A small network was trained on made-up records. Each row is its average activation on records with the value named, seen along a few directions.
Values that are neighbours, or in one group, have similar rows; names and order tell nothing.
Random noise pushes rows far along 6 fixed directions. That doesn't count. These rows show it; they differ only by the noise:
[ 173  -70   30   74 -124  474  112 -464 -103  139  614   22 -298  292
  -74 -341  287 -221 -138 -315]
[  72  309  478  242  105  271 -137 -310 -216  258   13 -699  216  355
 -123  -20 -208 -177 -151   81]
[ -34  282  172  -11  -63  233  -64   13  -46  -49  246 -400  -99  -72
 -132 -104  182 -110 -129  -22]
[-413  376  -26    8  -33  217 -170  126   -7  -29  130  -86  -57 -254
  -60  -74  -70   73  251   -1]
[ -43 -110  137  -28 -300  252   44 -138  153  355 -262 -101   26 -219
 -337  200  134    3   51   48]
[ 190 -156  365  153   94 -116  108 -179   12  232 -367 -160  425  101
 -218  338 -103   14  -64  147]
[ 227 -189  199  237  324 -209  166 -356  -62   83  -32  228  414  387
   35   85 -193   -1    9   11]
[ 142   53  -69 -164    1 -250  106  -92  319 -138  -45  165   73  -69
   48 -156  253  -80 -118  167]


Values of E:
e16: [-194  -17  -42 -217 -488  228 -110    0  443  421 -594  -18  -76 -284
   96  -30   60   60  125  244]
e9: [ 169  -58 -202 -115   96 -264   42   64   14  -53  -46 -124   -9  163
  289 -222   32 -131 -183   44]
e14: [ 273 -276   91  210   48  -51  151  267 -325 -322  405 -275 -162  -47
 -315  351  291   63 -268 -295]
e6: [ -87  463  137 -110   63 -226 -173   39  182 -144 -194 -205  199  -22
  103  -74 -145  -83    1  352]
e2: [ -21   49  -67 -163  -16  123  -34 -117  -52  -23  145  144    0  -39
  166 -145   86  -20    0 -157]
e17: [   1 -188 -384  185  106  137  281 -273 -114 -313  750  783 -244  409
   93 -409  123   36   76 -378]
e20: [ -82  -66 -333 -125 -363  690 -125 -343  -91  275  468    9 -786   21
  131 -667  163 -149  -28 -290]
e8: [  52  -79 -183  -82 -242  446  135 -198 -133  -47  527  389 -267   46
  -26 -171  173  -26    8 -189]
e10: [ 509 -365  165 -142  173 -412  182  145   51  -70 -356 -132  348   82
  154  144   66  -30 -308  138]
e3: [  30 -155 -128  151  251 -335   55 -286   13  272 -371  196  213  338
   82  108 -298   -7   49  150]
e18: [ 177  -70  178  246  272    2   41  -86 -357 -138  391  111  122  329
 -109   96   25   45   12 -182]
e15: [ 259 -132 -261 -522 -355   -8   11  -96  480 -122  -94  160 -291  -75
  175 -376  358  -85 -236   43]
e4: [-136  202 -112  -99 -289   49  -33  225  239   12 -233 -249 -122 -324
 -323  187  186  -25  -19  167]
e19: [ 271  -76  154  116  -19  202   52 -147 -191  -84  472 -641 -418  345
  -18  -91  213 -377 -425 -180]
e1: [ 261 -403 -155  -99  -70 -306  229  294  136 -145  195  156 -328 -126
  -49   54  309  -73 -233 -139]
e12: [-227  167  128  125   -2  375 -195   74 -213  160 -174   62  100 -123
 -160  286 -329  177  358 -214]
e11: [-250  479   -5 -178 -292  160 -360   42   32  191 -190 -872 -355  -86
   76 -336  -27 -319 -190  214]
e5: [-371  315 -304  136  188  -41 -115   -4  -50  -93  150  370 -208  -16
  131 -181 -233  109  389   19]
e7: [ -64   -8 -166 -134  -94 -229 -106  278  103 -143 -135  137  -72 -193
  290  -61  -55  127   21   65]
e13: [-167  113  129 -131   -2  -14 -186  368  -14  -33 -204  -73  204 -221
   68   82  -66   90   53  152]
The values of E form a ring.
Question: Which values are neighbours of e16? Give them in the order they are listed.
Answer: e15, e13
Question: Which values are neighbours of e8? Give them in the order they are listed.
Answer: e6, e12
Question: Which values are neighbours of e19? Give them in the order they are listed.
Answer: e3, e1
Question: Which values are neighbours of e5? Give them in the order they are listed.
Answer: e14, e4
